A small network was trained on made-up records. Each row is its average activation on records with the value named, seen along a few directions.
Related values have similar rows: they may be neighbours, one step apart, or belong to one group.
In the rows, zero is written as 500.
Strong random noise was added to every row along 9 fixed directions; ignore it. To show where, here is one row again and again, with new noise each time:
[367 408 400 237 590 429 481 497 609 575 475 488 728 722 526 190 742 636
 588 591 795 514 561]
[478 435 495 393 505 500 559 595 639 504 476 425 508 530 531 412 362 498
 585 549 601 502 580]
[508 375 508 456 545 465 455 374 588 571 574 590 501 436 500 498 498 488
 532 465 585 449 538]
[462 333 499 546 460 413 492 467 744 657 439 408 523 408 557 589 282 521
 669 487 620 572 534]
[367 449 633 523 530 529 335 793 412 423 416 513 413 425 341 699 503 305
 324 718 212 593 390]
[594 556 665 398 550 567 583 289 377 524 550 467 587 531 432 349 444 762
 648 423 547 556 435]
[507 538 558 518 452 401 589 462 371 506 546 507 469 436 396 492 474 503
 429 500 479 471 553]
[462 439 400 576 690 480 404 662 537 513 338 621 418 457 488 460 647 370
 483 627 596 380 696]
[409 490 458 536 314 460 523 544 469 381 630 477 474 443 482 707 528 410
 275 448 249 643 332]
[537 349 697 446 756 582 287 382 513 628 458 668 496 409 391 475 507 543
 648 583 567 443 515]
[585 477 426 492 437 414 636 551 494 466 547 443 375 463 571 514 391 299
 402 441 506 321 588]


W, 10 values:
w9: [498 443 566 547 507 477 440 292 537 617 556 563 573 382 572 645 496 530
 588 400 460 703 381]
w1: [478 844 465 511 427 521 686 695 309 392 510 485 475 576 439 373 561 414
 393 534 453 515 604]
w6: [543 494 561 458 299 235 563 445 531 714 629 372 487 448 473 560 277 333
 437 475 573 279 581]
w4: [486 377 536 564 645 639 233 496 490 458 428 676 432 450 463 673 639 435
 446 570 376 521 355]
w5: [551 372 593 102 478 418 552 423 502 496 787 568 493 563 512 312 452 252
 356 529 644 256 600]
w3: [648 517 692 319 456 559 672 292 422 542 583 306 576 549 508 383 254 682
 678 389 525 484 367]
w8: [416 431 318 755 510 509 416 466 557 460 351 569 488 488 505 607 680 614
 504 481 522 520 522]
w10: [434 595 372 659 486 609 381 525 672 494 445 523 594 493 625 587 620 635
 565 470 449 723 424]
w2: [390 650 432 535 207 375 591 616 453 484 521 340 614 609 459 508 500 592
 428 562 477 650 470]
w7: [408 412 813 275 391 589 362 575 601 496 636 428 549 660 362 547 153 558
 549 643 340 549 288]
W is arranged as a 2 by 5 grid.
What is the length, in steps, of the shortest route from w9 to w3?
> 2
Name the neighbours of w10, in listed order.
> w1, w6, w5
Each value of W is a pair of two hidden parts, and every pair occurs once (2 first parts, 5 second parts).
w1 and w2 share the first part; w1 and w9 share the second. Which value has the first part of w9 and the second part of w2?
> w4
w3 and w5 share the first part; w3 and w6 share the second. Which value has the first part of w6 and the second part of w5?
> w10
